Each row below holds a small network's activations on one record, seen along a few directions.
Each row is followed by the record's values for the fields F, B, S, U, H.
Not every record has every field; a missing one is left out.
Other fields move the rows too, some of them a lot.
Strong random noise was added to every row along 21 fixed directions; ignore it. To show where, here is one row again and again, with new noise each time:
[-114 -276 -233   26 -520 -223  150  -73 -231  -54  -19 -117 -258  278
 -150   95   37   15    1   59 -146 -166  -19  226  -74 -141  -28 -308
  -21 -131  330 -197   26   26]
[ -94  405  531 -659 -111  379  114  332  -30  257  -93 -206  -44   18
 -352  -44 -523  -81 -157 -491 -455  574  -90 -522   11 -154   39 -163
  237   55 -284  -96  135   -9]
[-145  -61   95   97  -45  159 -248  114  -98  -62   87  102 -329  540
 -201  625  -96  478  203  170  255  363    3  155  162  102 -391  120
  135  -56  203 -240  514 -175]
[ 191  157  231   16 -218 -195   40 -321 -448  277 -134    4  344   62
  -48 -103 -183 -277   24   46  297  412   41  -58  415 -237  103 -223
 -247  297  236   54   62  267]
[-203   32 -203 -250   32 -165 -306  -86 -101  -85    7  217 -253   94
 -362 -133  284  179 -113  -83 -198 -165   82   31 -266 -462 -180  243
    7 -266  261 -167  107  270]
[ 432 -231 -107  228  255  319 -429  169  -85   55 -163 -490  299 -331
 -223 -164  291  207  189  204   16  111 -171  540 -186    7 -313  333
  -68  -78  291  174  240 -140]
[-118  201   79   79 -135 -724  334   75  -86  253 -147 -355 -263  186
  -47  150 -163   22  130  -51 -234  -33 -189  -50  -29 -165 -242  -86
  179 -528  233 -142   13  -36]
[ -55   55   57  206 -177 -200  -21  -86 -187  -71 -144 -153 -170  -82
   22  244  -13  -87  289 -219 -321 -221  -22  -97  196 -198  -58  -37
  426  -68  391 -114 -139    1]
[-448  268  377  -52   79  198   21  198  287   24  210  139  179  176
  161 -107   28   32   30 -439  269   45  210  141   13  303  -65   65
   50   17 -393  269  165   13]
[-184  105  157 -207 -183 -483  311  237  322 -187 -108   97  282  138
  430  198 -207  125 -125  169  -33   92  158  -28 -222  320  103 -208
  250 -113 -192 -141 -111  -57]
[  -3 -159  124   87 -155   97  397  -75 -161  358  233   32   -9  370
  -89  178  140 -182 -482  396  389 -388  199   64  115  253  322 -318
 -141  -55 -266 -135  203 -404]
[-144   28  234 -213  171 -467 -268  150   13   33 -247  242 -163  318
   26  352  -90   24   62 -127   73 -261   94  157  220  160    2  597
  156 -198 -215 -187  -77 -272]
[ 240 -240  505 -338 -182 -165  413 -363  136  330  237 -307  -33  -46
  218  -36 -263 -309  -34   36  -60   30  139 -354  -46   42 -110 -611
   93  312 -573   16  385  198]
[ 210   38  -58  -25  160  -80  102   92 -160  113  -63 -286  305 -178
 -477  149   74  -93 -151  268  287  253  217  104   17  103 -144  443
  231    8  241  -96  125 -267]
[-163   41  131  428 -251 -125  -76 -337  226 -175  170  244 -334  212
  415  252  -95 -106  354  -56  160   38  245   71  334   58    3 -460
   99  458 -162   -5  367  604]
[-149 -489 -157 -124 -470   32  -99 -285 -136 -583   46  218   91  -35
  -77    9   55  110   24   31 -231 -242  224   73 -279  -40 -131 -441
   80  312  455 -203 -158  302]
[ -46  197  373 -208  431 -620 -125  312  155  172  140 -329  185   61
 -201  103 -356  216   84 -535  -79  215  -64   39 -353   62 -762  -44
  537   62   25  131  -27  150]
[-342  -60  248  -61  152 -266    6 -114 -395  355  -61 -406   53 -346
 -317  183  130   74 -186  381    7 -745  124  255  -24  108 -113    8
  550  -16  570  -36   10 -324]
[ -59  139  208   36 -188   60  281 -199  -72 -182 -243  348 -156   63
 -247  -28   18 -296  -82  193 -150  -51  125 -411  205 -104  418  116
 -455 -441 -130 -358  137  143]
[ 257  -88 -112 -151  135 -212 -192  127  350   -7 -124 -138 -134  326
   94 -252  -94   59   91 -318 -164  290   85  102   11  256 -518  586
 -126 -151 -393 -134    2 -162]
[-263  124  -13  -16   81 -206  -53  166  131   74  316  387  533  374
  478  117  443  443 -221  324  553  120  184  267 -203   24   61   71
  113 -178  -20  160  170 -112]
[ 108 -303   14   86   54 -471   31  273  -23  203   69 -281 -194  203
   96  276  -26  -68 -281   94 -237 -276 -185  237   70  173  450 -112
  505  -81 -214  -92  -28 -266]
[  23   60 -166  115 -296  132   43  218  159  -75 -280 -178 -272  -59
   56  259 -180   -9  255   25 -199 -133    0  128    4  140 -143   24
  132   31   48 -178 -179 -250]

[-331  181 -319 -194   -7 -131  -32  217 -136  318  -39 -307  175 -141
  323 -114  171  151 -287  212  177   46  -44  406  192   71  400  322
  480   37  261  280 -201 -472]  F=f3 B=b4 S=s2 U=u2
[ -11  131  -67   25 -177   44  123  -55 -159 -324   26 -236    4  117
   42  196   56  -62  -32 -445  176  397  146   18  171  -71  145 -171
  490  -81  194  111  348  -40]  B=b6 S=s2 H=h4
[-376 -196 -121  264 -218  309  293 -575  -55 -542   49  -42 -225 -185
  296 -208  185  261  185  144  118  -24  106 -140  108  286 -200 -217
  -24 -188  385   25  198 -131]  B=b4 S=s2 U=u2 H=h4
[  93   94  -77   67  226  216 -311  -25 -266  610  470  -58  109  139
 -222 -120  101   98 -321 -210  -63 -292   -9 -105  -94 -303 -441 -343
  275  496  311   96 -295  -33]  B=b2 S=s2 U=u2 H=h3
[ -72 -269  431 -252 -108   -9  -53 -433 -302 -385 -416  -75 -200  185
  187 -110 -218  244   54  -73  -66  136 -164  -72  125  253  -64 -301
 -279 -420   66 -103  510  -43]  B=b2 S=s1 U=u2 H=h4
[ -41 -300   90  142 -126   81 -121  202  163 -494  207  331   81  174
 -425  120 -104   19  153  -70 -206  403    9   30 -145   29   66  -40
 -173  151  -50 -169  122  577]  B=b6 S=s2 H=h4
[ 184 -251  244  -12 -151  -22   -5  -87 -477 -198 -507 -381 -155   82
 -249  376   31 -121  -70  -74  299 -578   29  621  -16  137  235 -512
  -31 -342  146  -55  534 -294]  B=b4 S=s2 U=u2 H=h4
[ -91 -189  171   18  145  662 -468 -174 -183 -253  221   27    2 -387
  177 -194  125  406   48  -93 -484   30 -433 -285 -139 -336  154 -473
  258  140  331  257   62  246]  B=b2 S=s1 U=u2 H=h4
[-184  156 -241 -173   44 -292  -43   16   34 -569 -196  288  305   81
 -201 -316   37  217 -290  -95  426  240  107  355 -548   54 -124 -176
 -425 -272  193   96   92  379]  B=b6 S=s1 H=h4
[-207   98  460 -147  -14  671   18  152 -158  238   55  252  131  259
 -141  -50   82  102 -209  -68  -12 -331  -49 -175  -15   51  117 -131
 -375 -279 -193  -35   27 -373]  B=b6 S=s1 H=h4
[-662 -209  163 -588 -223  -55  467 -418  -42  212  212    1 -637 -122
   90 -262 -128  -37   55 -120  247 -435 -228 -155 -137  -31  -64 -134
 -308 -209 -380  331   30 -180]  B=b6 S=s1 H=h4
[ -93   89   31  113  124 -114 -212   37  120  111  136 -140  -90  -42
  -50 -396  121 -119   52 -275 -123  353  -40  224  183 -154  193  227
   46   43 -186  224  284  465]  B=b6 S=s2 H=h4
[ 156  288  132  356  189 -118  127  275  163 -217 -227    4  101 -327
  108  711 -134   97  386  255   43  -82  -89 -158  -87   10  -35   22
  340 -179  172  -92 -114 -153]  B=b6 S=s1 H=h4
[  50 -135  335 -454   -2 -298  -79   26 -262  281  215  -84  263  243
  -41  248 -118  -28   76 -393 -191   43   70 -216  172 -284 -180  114
  424  169  110  -15 -156 -108]  F=f3 B=b4 S=s2 U=u2
[ 307  129 -126  315 -379 -197  -44  320   25  186 -144  -99 -277  469
 -156  498 -385 -270  451 -425  208  116  -81  409   93 -110 -315 -281
 -161  287  -99  -47  -45  160]  F=f2 B=b2 S=s2 U=u2
[ 193  -71   39 -245 -195 -683   17  419  243  -77 -427  -18  395  139
  436  -52 -235   98  296  -92 -159  145 -275  334 -358   44  -91   77
 -340 -336 -206   50 -353   35]  B=b2 S=s1 U=u2 H=h4
[ -65 -342  125   33  494 -148 -171 -310 -309  309  298  237   41  290
  -59  -44   20  516 -410  648  353 -187 -193  -83   -4  283 -345  -14
 -264  -25  201  -80  -24 -350]  B=b2 S=s1 U=u2 H=h4
[ -47  169 -196  306 -113 -107 -249 -171  -81  208  -52  329 -101   57
  262 -231  213   16  307  218  208  222 -126  226  365 -416  234  190
 -447   69   76  120   16  375]  B=b4 S=s2 U=u1 H=h4
[-187  283    1    3  412  219 -227 -104   25 -112  196  255 -341 -284
  -59  -25  264  -64  134 -456  143 -243 -208 -155  -49 -564  266  133
   -9 -217 -148  422  122  289]  F=f3 B=b4 S=s1 U=u2
[-137   98  -82  397  344  181 -201  -23  195 -107  -50  198 -283 -210
 -104  145 -149  -74 -216  174   -4 -753  232   44  108  529  -40  -36
  186  450  -18 -190 -418 -165]  B=b6 S=s1 H=h4
[ -43 -108 -270   -6 -227  171  110   52 -200  -17   76   58   14   91
 -410  197  150 -118  190 -155  305 -132  230  194   58  -78 -222  319
  -68  105  253  -58 -183 -263]  F=f1 B=b4 S=s2 U=u2
[-142 -117 -420 -100  207 -150    4 -179 -191 -592  -98  328  -11   50
 -166  -44 -142  314 -737  391   88   99   87 -174 -159  398  206 -244
   94   67  427 -308 -179  -49]  F=f1 B=b2 S=s1 U=u2
[ 371 -222  -46   35    3  282  174  191  227 -347 -289  -46 -343 -141
 -221  146  -63 -212   18  -55  -29 -374 -123  102 -357  189  188 -194
 -345 -303 -539 -129  102 -193]  B=b4 S=s1 U=u2 H=h4
[-120  -26    5  177  271 -337 -113 -208   66 -149  161  385 -498  318
    6  -18   36  -11 -173  -43   64   59 -114 -145  201  -43  309  106
 -119 -240 -316  -66  234  296]  B=b2 S=s2 U=u1 H=h4
[-185  -48  -96 -275 -275   49   23  323 -166 -196 -303  105  -47 -185
 -443  -52 -189 -235 -277   -8 -270 -119 -121  229 -148  -55  739 -190
 -122   67   15 -100 -213  209]  B=b2 S=s1 U=u2 H=h4
[ 416   99 -117   51   19  117  383    6 -278  311  228   45  471 -247
 -612  182  214 -639 -339   80  325 -361  335 -206  -46 -347  278  -58
   -2  292   71  -41 -338 -114]  F=f1 B=b4 S=s1 U=u2
[-199  101  291 -184  187 -153   95 -294  -96   70  163 -335 -128 -338
  529 -168  -58   -5  -33 -342    2   61 -284 -186  126 -187  366 -444
  493  -19 -114  542  250  132]  B=b6 S=s2 H=h3
[  40  267 -263 -403  329 -159 -113  -43  -36  369  108  197 -361   40
 -374   20  -83 -122 -345  -11  290  -21  139 -141   43 -267  -32  329
   53  262 -225  -67  -95  -46]  F=f2 B=b4 S=s2 U=u2
[   7  -15   80 -244   26 -251   51   26   -4   44    2  342  166   76
  -46 -248 -151  -58  109 -243   82   44 -298 -176 -273 -202 -148   72
 -570 -164 -206  158 -399  172]  F=f2 B=b2 S=s1 U=u2

Which values does each new row have?
[  41   12  246 -652   66   20 -425  -94    2 -344 -599  350 -476  -30
   93  427  -66   -6  255 -156  -11   10   76 -150  191 -103  225  702
  140 -259 -428 -251  384 -166]  B=b2 S=s1 U=u2 H=h4
[   8 -110  422 -444 -148   23 -105  199  172  355 -232 -292   95   41
   17 -306 -227   21  -28  105 -245  -69  -43  368 -212  161  -80 -171
 -390    1 -425   17  265  108]  B=b6 S=s1 H=h4
[ 144 -281  -13 -310 -425  433  -97  501  -54   54   97  -51  133  370
  -60 -135 -136 -110   93 -724 -350  331 -174  165   65  -89  208  -57
  -76  233 -318   63 -286 -174]  B=b4 S=s1 U=u2 H=h4
[ 145  156  -86  182  -90  488  221  -25   66  -31  115 -294  146  -66
  100 -302 -105  -69  -74 -197  -17  384  -82 -195   59  102  -71 -274
 -135   48    9  212  -17  -86]  B=b6 S=s1 H=h3
[ -54 -352   21   72  -81 -143  124  -54   36 -269   13   16 -242  372
  213  113   10  407  -65  495  280  376 -321  245 -107  214  211 -224
 -375 -539 -171    7  640  -20]  B=b6 S=s2 H=h4
[-218  218    5  -14  122   92  -88  265   40   73  172    3  372  -41
  -11 -104   77  316 -125   56   97  283  -78  119 -246  -32  -89  -51
  115    8  214  196  -10   61]  B=b2 S=s1 U=u2 H=h4
[ 310   43  -11  -84  238  313 -197 -130  -80 -178 -234  243  229  138
   80  -68  166  387 -195  286  226  129   42 -153 -192   70 -302   85
 -371 -339   78 -183  183 -310]  B=b2 S=s1 U=u2 H=h4
[-169  122  319  -69  295   77 -497  161 -199  341  -91  106  139   -5
  -96 -135  -60 -122 -346  -20 -236 -256   13  191  417   89  572  167
  132  332  -44   24 -132   81]  B=b2 S=s2 U=u2 H=h3
[ 344   39 -208  484  266 -434   72 -122  134  179 -186 -682 -280 -389
  140   56 -107   47 -105  658  -33 -101  -46  337  -14  205  -43 -460
  308  131  165  -62  344  122]  B=b4 S=s1 U=u2 H=h4
[-335  483  255  -32 -246  296  -23   -7 -177  373  -51  468   -6  288
  231  -25  263  -66   86 -163 -239 -257   63 -429  400 -451  286  249
 -145 -329   17 -133 -185 -144]  B=b6 S=s1 H=h4
[ 416 -737  104 -169 -537  226 -205  -72 -291 -312  -76  265  237  175
 -208  358  -77 -280  237  -28 -424  -54   95 -150  181  -96  163   82
  -76  385  100 -393 -284   10]  B=b2 S=s2 U=u2 H=h3
[ 373 -291  -27  339  368 -185 -397  -10   88 -321  -16   57  -33  118
 -212  198  -77  122   -1  147   75  132    8  226  -38  266 -214   43
   -4  166   -2 -167  220  230]  B=b6 S=s1 H=h4
[-390  440 -284  223  -76  -56 -244  309  239  418  286  233 -316  242
  176   65    8  322  194 -113  117  -91 -196  291 -275 -347 -348 -315
   10  241   59  211 -155  344]  B=b2 S=s2 U=u2 H=h4
[  29  -40  684  -57  368 -524 -100  174  148 -313  -60  450  183  -17
  130  712   45   52  357   53 -109  -46 -111 -352  -43 -157  321  389
  321 -487 -309 -127  217  179]  B=b6 S=s1 H=h4
